[  4   1 -28 -30 -28 -20   3   4 -29   4   3 -30   4   7 -27 -31  15 -24
  10 -31   8 -30] : senak
[  0   0 -24 -29 -26  -5  -1  -1 -26  -1  -1 -25   0  -1 -26 -29   4 -23
   2 -28  -1 -28] : beb
[ -1 -14  -1 -13  26  -4 -41 -39  23 -45 -45  24 -44 -39  22  33  -4  17
 -12  28 -36  28] : gepur
[  0   0 -24 -29 -26  -5  -1  -1 -26  -1  -1 -25   0  -1 -26 -29   4 -23
   2 -28  -1 -33] : fodi
[ 58  56 -41 -51 -50  -3  56  55 -46  59  60 -46  59  54 -45 -56  12 -38
  22 -51  51 -52] : bemi
[-47 -56  12 -38  22 -51  51 -52 -37  43  43 -38  42  38 -37 -48  15 -31
  19 -43  37 -44] : Bipas
[  4   1 -28 -30 -28 -20   3   4 -29   4   3 -38  38  34 -36 -47  19 -32
  21 -42  33 -43] : Zire
[-48 -46  37  45  44   8 -46 -45  40 -50 -50  41 -49 -45  40  51 -15  33
 -21  46 -43  47] : div
[ 41  39 -34 -42 -41  -3  39  38 -37  43  43 -38  42  -3 -10 -13   1 -13
  -1 -12  -1 -13] : Bege
asked: [  0   0 -24 -29 -26  -5  -1  -1 -26  -1  -1 -25   0  -1 -26 -29   4 -23
   2 -28  -1 -33]
fodi
rev: [-50 -50  40 -45 -46   8]
div
asked: [ 41  39 -34 -42 -41  -3  39  38 -37  43  43 -38  42  -3 -10 -13   1 -13
  -1 -12  -1 -13]
Bege
rev: [-52  51 -51  22 -38  12 -56 -45]
bemi

[  5 -23 -19   4  11  -5  -6 -11  19  -1   3  -5   6 -31  14  18   3  -8
  26  19  -5  19  16  -2  19  32 -13   8  26 -30   3   9] : nedek
[ -8  -9   6   5  -3 -28   3 -13  11 -17 -12   3   0 -37   4   3  -2  -7
  23  21 -26  12  14  -5  18  34 -30  -3 -24 -43  -1  25] : gepur
[-19 -34 -35  26   3 -17  16   1  33  16  25 -18  11 -34  17  25  14  -5
   2  -8   2  15  -7  10   9  35  -1  13  21 -10   7 -14] : beb
[ 16  -8  -9   6   5  -3 -30 -15  19   9   7  -7  12 -20  27  32   1 -14
  47  36  18  31  35  -6  27  29  -1  16  17 -26   5   5] : nabi
[  5 -23 -19   4  11  -5  -6 -11  19  -1   3  -5   6 -31  14  18   3  -8
  26  19  -5  19  16  -2  19  32 -13   8   1 -30   3   9] : fodi
[-33 -56 -49  19  15 -18  52   5  30  -5  14 -13   1 -51  -3   0  14   2
 -27 -30 -35  -4 -33  14  -1  40 -25  -2 -10 -21   1  -2] : senak
[ -2 -38 -26  -4  20  -4  16  -9  15 -17  -8   1   0 -43   0  -1   1  -4
   9   7 -33   6   1   0  13  36 -32  -5 -24 -40  -1  21] : Zire
asked: [  5 -23 -19   4  11  -5  -6 -11  19  -1   3  -5   6 -31  14  18   3  -8
  26  19  -5  19  16  -2  19  32 -13   8   1 -30   3   9]
fodi
asked: [ -2 -38 -26  -4  20  -4  16  -9  15 -17  -8   1   0 -43   0  -1   1  -4
   9   7 -33   6   1   0  13  36 -32  -5 -24 -40  -1  21]
Zire
rev: [ -5 -32  36  13   0   1]
Zire
rev: [-30  -3   5   6  -9  -8]
nabi
rev: [  1 -13  14  -5  30   5  52 -18  15  19 -49 -56]
senak
rev: [  1 -21 -10  -2 -25  40  -1  14 -33  -4 -35 -30]
senak
rev: [ -2 -25  40]
senak

